[[-23  28  -3  28  -6  -5  30  28]
 [ 47  -3  24  -2  26  28  -1  -3]
 [ 44  -2  23  -1  25  27   0  -2]
 [ 46  -2  23  -2  24  27   1  -2]
 [-33  37  -6  36 -10 -13  33  36]
 [-26  30  -4  29  -7  -7  30  30]
 [-19  24   2  25   2   0  19  23]
 [-14  23   2  23  -3   1  28  24]
 [ 44  -1  23   0  24  27   0  -1]
 [ 41   1  23  -1  24  25   0  -2]
 [ 44  -2  24  -1  25  26   0  -2]
 [-16  24   0  23  -3   0  27  24]
 [ 12  13  11  12  13  13  12  13]
 [-19  24  -1  25  -5  -2  27  25]
 [-35  39  -6  38  -9 -15  32  37]]
Rows and columns are numbered from 1.
Give the maximum.
A: 47
The entry at row 3, column 1: 44
Give the bottom entry of the column that holds the largest entry.
A: -35
Give the entry in the top-right corner.
A: 28
Give the entry in row 1 and column 3.
A: -3
Give the entry just right of -35.
A: 39
Give the top entry of the column that holds the smallest entry.
A: -23
The entry at row 1, column 2 -> 28
Give the entry in the bottom-right corner.
A: 37
Give the entry just right of the largest entry.
A: -3
Give the entry in row 3 and column 3.
A: 23
The entry directly below -16: 12
Give the entry directly above the smallest entry.
A: -19
Give the entry in row 2 and column 3.
A: 24
The entry directly below 29: 25

Questions about the table below. Indices start at 1.
1) Find the entry in row 1 and column 1.
2) Find the entry just left of 172.2.
3) Find the entry at row 1, column 2.
4) Find the entry in row 3 and column 3.
5) Find the entry at row 2, column 3.
6) Find the top entry of the column that holds the largest entry.
7) Find the entry in row 3 and column 1.
8) Find the entry directly below -7.5.
[[  64.5   62.2  142.7  145.1  171.5   26.4   89.0 -116.9   67.8]
 [  36.7   20.2  -28.9   24.8  -88.2   78.2  -39.6  172.2   48.2]
 [ 145.6  -24.4  -84.3   92.3   94.0   43.2   32.0  -39.0   31.8]
 [  -7.5    0.9 -114.0   67.5  -10.9   91.9  -19.3   87.9   77.9]
 [ 120.1   10.2   31.9  152.5   15.3    3.9  128.4  -12.0   34.1]
 [  67.0  -87.6 -188.2   -8.4   18.9  129.7 -189.4  109.3   58.1]]
1) 64.5
2) -39.6
3) 62.2
4) -84.3
5) -28.9
6) -116.9
7) 145.6
8) 120.1

M =  112  -471   572   168    32  -543  -463  -341   836  -420  -136   130  -216    79  -187
Which number is the entry just left of -136?
A: -420
The entry just left of the centre entry is -463
The entry at the centre -> -341
The entry just right of -471 -> 572

[[-64.6  28.0 -26.8  26.0 -33.0 -29.1  37.1  32.1  35.9 -24.8]
 [-64.6  27.4 -27.1  26.8 -34.0 -29.4  34.3  27.8  34.5 -23.5]
 [ 61.9 -26.4  18.6 -25.7  24.9  28.4 -23.6 -27.9 -29.0  22.3]
 [-60.2  23.7 -25.3  24.9 -34.2 -26.4  30.9  27.0  29.9 -22.6]
 [ 69.2 -29.5  20.5 -29.2  27.6  30.5 -25.9 -30.7 -37.3  22.6]
 [-62.3  24.6 -26.0  25.6 -35.4 -27.0  32.3  27.1  32.0 -22.1]
 [-61.7  25.6 -23.8  24.8 -34.8 -24.7  33.2  26.4  30.5 -19.0]
 [-53.2  24.1 -24.1  22.8 -31.0 -23.8  30.3  21.7  26.5 -20.6]]
Indices start at 1.
The entry in row 1 and column 1: -64.6
Give the entry at row 2, column 1.
Answer: -64.6
Give the entry at row 1, column 3.
Answer: -26.8
Give the entry in the bottom-left corner.
Answer: -53.2
Give the entry at row 3, column 2.
Answer: -26.4
The entry just right of -26.8 -> 26.0
The entry in row 1 and column 2: 28.0
The top-right entry -> -24.8
The entry in row 3 and column 1 -> 61.9
The entry at row 2, column 3 is -27.1
Give the entry directly above the largest entry.
Answer: -60.2
Give the entry just right of -29.4.
Answer: 34.3
Give the entry just right of 27.6.
Answer: 30.5
The entry directly below -29.4 is 28.4
Give the entry just right of -27.9.
Answer: -29.0
Give the entry directly above -61.7.
Answer: -62.3
The entry at row 2, column 2 is 27.4
Give the entry just left of -34.2.
Answer: 24.9
Give the entry directly below 24.8.
Answer: 22.8
Give the entry just right of the largest entry.
Answer: -29.5
The entry in the bottom-right corner: -20.6
Give the entry just left of 33.2.
Answer: -24.7
The entry at row 3, column 3: 18.6
The entry directly above -25.7: 26.8
The entry just left of -24.8 -> 35.9
